These are the activations of a small neural network, seen along a few directions. Each row is one input.
In each table, some parts of the input vary, and every possible input appears once, in random order.
A made-up example of a description, with smaller parts first: ring(8) and (point or ring(9) or (values(3) and line(4))).
Shared parts are said once, and a part with two or three values counts as separate values.

Other details of the inputs shift rows strongly along two fixed directions, in all tables alike. That doesn't count.

Rows:
row 1: [ -4 -11  21 -10  54  -9  28 -34 -14   1 -38  18   1  15]
row 2: [-29  -8 -20  16  -1  15 -19  24  48 -28  38  21   9  -2]
row 3: [-31 -11  -4  14   1  12 -17  37  49 -29  21  10  13 -16]
row 4: [ 10  10 -23   4 -93  36 -19  23   8 -11  26 -13 -20 -15]
row 5: [ 44  10  -5  -9 -78  14  23 -31 -52   4  -9 -14 -40   7]
row 6: [-18   8 -15  24   6 -15 -48  37  46   1  33  -7  22  -7]
row 7: [-11   9   9 -17  57 -14  17 -18 -24  15 -35  29   6   8]
row 8: [-39 -10   0   7  20  17 -19  29  51 -15   6  15  17 -12]
row 9: [  2   8   6  -7  44  -9  19 -14 -29  -1 -26  17   9   7]
row 10: [ -8  -6  20 -10  63 -10  34 -28 -25   1 -21  11   6  14]
row 11: [ 28 -14  -3 -10  42 -17   0 -34   1  13 -15   1  17  21]
row 12: [-44  -9  -7   6  -1  10 -23  40  56 -13  20  18   5 -19]
row 13: [ 60  -9  10  -9 -55 -11  15 -35 -48  25  -9 -42 -18   2]
row 14: [ -5   4   7  -1  46 -10  23 -21 -32   3 -13  19   5  11]
row 15: [-12  -5 -20  12  23  -8 -39  13  63  -8  21  -1  31   7]
row 16: [ 40  13  10 -12 -66   9  33 -15 -65   3 -11 -33 -32  -7]
row 17: [ 15 -13  17 -10  64 -28   8 -24 -11  21 -20  -7  18  17]
row 18: [-23  -4 -20   9  -3  17 -22  30  49 -32  24  19  13  -5]
row 19: [-15   0  17 -23  57 -10  24 -17 -15  12 -35  17   3   8]
row 20: [ 38  -1  11  -6 -71   9  37 -33 -62   2  -3 -27 -34  -4]
row 21: [   4   23  -18   18 -105   30  -24   46   -6    0   37  -18  -26  -30]
row 22: [ 19  -5   8  -5  67 -32  -1 -26 -19  24 -20   6  20  17]
row 23: [ 38  12 -11 -23 -80  15  20 -26 -49  10 -12 -13 -36   0]
row 24: [ 13 -10  12  -7  35 -24   2 -30   3  12 -23 -17  21  14]
row 25: [ -9   0  18  -5  44  -7  23 -15 -16   4 -24  11  -5  11]
row 26: [-23  -1  -6  19   6 -12 -39  38  55  -2  32 -18  21  -6]
row 27: [  1  19 -14  24 -83  15 -15  37  -8  -2  35  -7 -32 -20]
row 28: [-41   2  -2  11   6  19 -23  47  46 -11  20   8  10 -16]
Description of these inputs: line(4) and (values(2) or ring(5)).
Changing only the line(4) part turns row 13 into row 11. The same change can be made to row 1. Which row results?
Answer: row 5
Which other rows does row 15 become when the line(4) part takes its other values? List them by row number.
Answer: row 6, row 24, row 26
A walk changes only the ring(5) part. It starts at row 28 and steps to row 19. List the rest of the walk in order.
Answer: row 25, row 10, row 16
A walk changes only the line(4) part. It starts at row 7 and steps to row 19. List the rest of the walk in order.
Answer: row 12, row 23

Rows:
row 29: [ 10   6 -16   5  -5  -1 -10   0   6  -3   6   1   9  -2]
row 30: [  6   5  11  -1  17  -4  40 -25 -46  -3 -13  14 -21  12]
row 31: [-14  -2   1  10   0   0 -11  35  18  -9  18   0   4 -14]
row 32: [-16  -8  -2  -3  31  11  -4  10  29 -10   0  11  20   2]
row 33: [-10   3 -17   5  -5  -3 -28  13  36  -2  20   2   2   3]
row 34: [ -7   7  -8   8 -16  -9 -22  14  14   8  21  -5  -3   1]
row 35: [-21   0  -6   2  -6   0 -20  31  20   2  13  13   0 -12]
row 36: [ -7 -12  -2  18 -13  10 -18  22  22 -15  28  -6   7 -11]
row 37: [ 27   5  -3 -20 -36   3  11 -18 -34  13 -18  -5 -21  -2]
row 38: [ 44   3   1 -16 -71  12  20 -17 -46   0  -9 -25 -22  -5]
row 39: [-10  -9  -5  15  -2  -1 -12  16  27 -14  25  -6  14 -10]
row 40: [-12 -14  -1   9   3  -6  -8   6  27  -4  17   0   6  -6]
row 41: [-16  -9  -6  -1 -10  15 -11  18  35  -3  12   5   1  -5]
row 42: [ 38   1   8 -13 -67   8  23 -14 -51   1  -3 -32 -24 -12]
row 43: [ -7  -5   2   2 -15  14  -2  17  11  -7  16 -11   3 -13]
row 44: [ -9 -18   2   1  40   0  -7  -6  28  -3  -7  21  14  10]
row 45: [ 16  18   2 -14  -4   4  16 -25 -32   2 -34  -8  -2   6]
row 46: [-21   8  -4  -4  15   4 -10   4  23  -2 -15  11   5   0]
row 47: [-11  -5 -10   6  20   3 -23   9  29   0   5  20   8   1]
row 48: [-18   0   3  -1  28   6   0   1  23 -16 -16   6  19   5]
row 49: [ 20   3  10  -2 -10 -17  11 -18 -24  17  -3 -20 -17   9]
row 50: [ -9   6 -11  13  11  -8 -17  17  14  -1  16   6  17  -4]
row 51: [ 42  11  -9  -9 -57  -2  10 -28 -39  18  -8 -17 -23   0]
row 52: [ -2  -9  -6  -4 -37  11  -9  17  20  -7  11   1  -9  -9]
row 53: [ -7   1  -3  11  25  -2 -17  13   6   0   6  13  16   1]
row 54: [-27  -6  12   0  17   1   1   2  22  -7  -9   1   5  -4]
row 55: [ -4  -4  23 -15  91 -15  28 -25 -20  12 -38  12  20  15]
row 56: [ 23   3   7   2   6 -15  18 -18 -31   9  -9 -13  -1   3]
row 57: [ 0 -8  8 10 10 -6 -4  6  4  8  5  3 -5 -2]
row 58: [-11  -1   3  12  40 -16  -9   9  18  -4  11  -4  15   8]
row 59: [-14   7  11   5  -6  -2   2  11   5   3  -5  -7 -10  -7]
row 60: [-5 -6  5 16 27 -5 -8 15 10 -3  9  4 10 -2]
row 61: [-10  -6  -5  14 -13  -1 -18  18  28 -15  32 -17   8  -4]
row 62: [-18  -2   2  -2  -1   8  -3   4  25  -7 -10   4   3   1]
row 63: [ -1  -7  15 -12  86 -21  12 -34 -19  20 -39  29  17  22]
row 64: [-12   6  -5   1 -18   8 -13  23   7  12  12   3  -6 -10]
row 65: [ 39  17  -6 -16 -54  15  15 -18 -48  13 -11 -22 -20  -4]
row 66: [-21 -10  11  -3  43 -12   0  12  17   3  -6  16   5  -3]
row 67: [ 27  -7   3  -3  -6   6  10 -21 -21  -1 -12  -5   1   9]
row 68: [-22  15  -1   7   8   3 -13  21  11  -6  -1   4  12  -6]
row 69: [ 26  12   3 -13 -30  -1  12  -8 -49  10 -12 -10 -12  -4]
row 70: [-17   4   9 -10  85 -12  32 -34 -31  -1 -31  45   8  25]
row 71: [ 32  10  -4 -17 -32   5  11 -15 -39   4 -16 -10 -13  -3]
row 72: [-11   1  -2  11 -42  11 -12  37  17   6  29 -12 -17 -20]
row 73: [ 28   5  -3  -5   3   2   5 -24 -29   6 -17   0   1   8]
row 74: [ -6   7 -19   9  -1   0 -27  16  31 -10  22  -3  11   3]
row 75: [ 27   9  -1  -4 -31 -12   9 -20 -39  22  -7 -10 -14   2]
row 76: [-21   7 -18   9   6  14  -1  10  13 -21  16  32  -6   2]
row 77: [ -1 -23  23 -13  84 -17  21 -42 -10   9 -37  19  17  19]
row 78: [-13  -9  -3  10 -17  -4 -19  15  34  -6  30 -13  -1  -4]
row 79: [ 24  15   2 -11 -28   6  14  -9 -48  17 -11 -15 -11  -3]
row 80: [ -7   8  -8   9  14 -10 -18  12  11   0  15  -2  14   6]
row 81: [ 10  11  20  -6  16  -7  26 -20 -37   5 -33 -13  -3   5]
row 82: [-17   6  19 -18  81 -18  19 -32 -16  15 -53  22  16  19]
row 83: [-12   1 -19  16 -57  26  -2  23  14 -28  37  12 -21  -7]
row 84: [ -4   0  -8  21 -42  -3 -18  30  23   2  35 -11 -12 -17]
row 85: [ -9 -15   9  -8   5  -2   4   2   8  -2  -3   3  -2  -7]
row 86: [ 26  -5   4 -15  -5 -10  15 -38 -19  10 -18 -12  -7  20]
row 87: [  2  -8 -10   6 -24   1 -10   5  25  -3  15   0   0  -2]
row 88: [ 37   0  -3  -5 -32   0  17 -27 -30   2  -9 -17  -4   7]
row 89: [ -7  -9  -4   1  43  -8  -7  -6  27 -11  -1   4  24  18]
row 90: [-22 -11   2   2  -6  10  -9  20  30  -2  17  -1   0 -13]
row 91: [ 12   1   5  -3 -30  10  36 -25 -45 -11   0   1 -27   3]
row 92: [ -5   8 -19   2 -57  21 -22  30  22   3  26  -5 -15 -17]
row 93: [-25  -3  12   2  33   2   2   4  18 -15 -10   0  18  -3]
What do these inputs look like to the network?
Answer: ring(5) and (point or (values(2) and line(6)))
Changing only the ring(5) part turns row 53 into row 60. The same change can be made to row 68. Which row results?
Answer: row 81
Which other rows does row 29 become when the values(2) part takes its other values? List them by row number.
Answer: row 51
Which other rows does row 36 become when the line(6) part takes its other values? List them by row number.
Answer: row 39, row 42, row 43, row 61, row 93
A walk changes only the ring(5) part. It starts at row 89 and steps to row 74. List the rest of the walk in order.
Answer: row 80, row 58, row 61

Rows:
row 94: [-43 -15  18  14  75  10  13  10  38 -21  -5  28  10  12]
row 95: [  6  -7  -5  -5 -33  -4 -21  20  23  24  23 -36  -1 -14]
row 96: [ 39  -4 -36 -11 -39  32 -20   9  28 -29  15  -3  11   7]
row 97: [-14  33 -25   6 -34   4 -11  21  -5  -7  25   2 -11  -4]
row 98: [  4  17 -12 -21 -29   0   3 -10 -14  16  -3  10 -26   7]
row 99: [-20 -24  12   7  85 -23 -14   6  41   4  23  -3  32  10]
row 100: [ -5  -4 -14  37 -39  17 -32  37  17  -2  50   9  -9 -17]
row 101: [-36  10  22  -3  87   6  22  -9   5 -14 -42  18  21  11]
row 102: [ 21   4  23 -25 -38  20  35 -31 -47  14 -44 -19 -36   6]
row 103: [ 38  24   4   0 -24   4  15 -29 -78  25 -26 -10  -8   1]
row 104: [-29 -12  -8  -6 -53  19 -16  45  30 -15  25  10 -12 -32]
row 105: [ 47  20  13  -1 -27 -28  15 -28 -63  14 -33 -32  -8   5]
row 106: [ -6  -8 -12  43 -51 -11 -44  54  48 -17  56 -14 -10 -19]
row 107: [-17   8  -5   2 -37  15   4  30  -8 -23  15   0  -3 -31]
row 108: [-60  -5 -23  22  58  -6 -24  40  69 -22  45  46  13   9]
row 109: [ 32   6   4 -11 -21   6   5 -26 -40  36 -25   5 -14  -1]
row 110: [  0   1  21 -16  99 -32  12 -28 -16  20 -30 -14  43  21]
row 111: [ 18 -13  15 -12 -20   2  46 -21 -50  -7  -7   5 -21  -6]
row 112: [  5 -12  19 -15  86 -41   8 -33   5  22 -56  16  21  19]
row 113: [ 20 -19 -13  -5 -45  10   4 -59  17 -18  -5 -16   7  16]
What do these inputs look like to the network?
Answer: values(2) or (values(3) and line(6))
Which of the alternatives is row 113?
Answer: values(2)
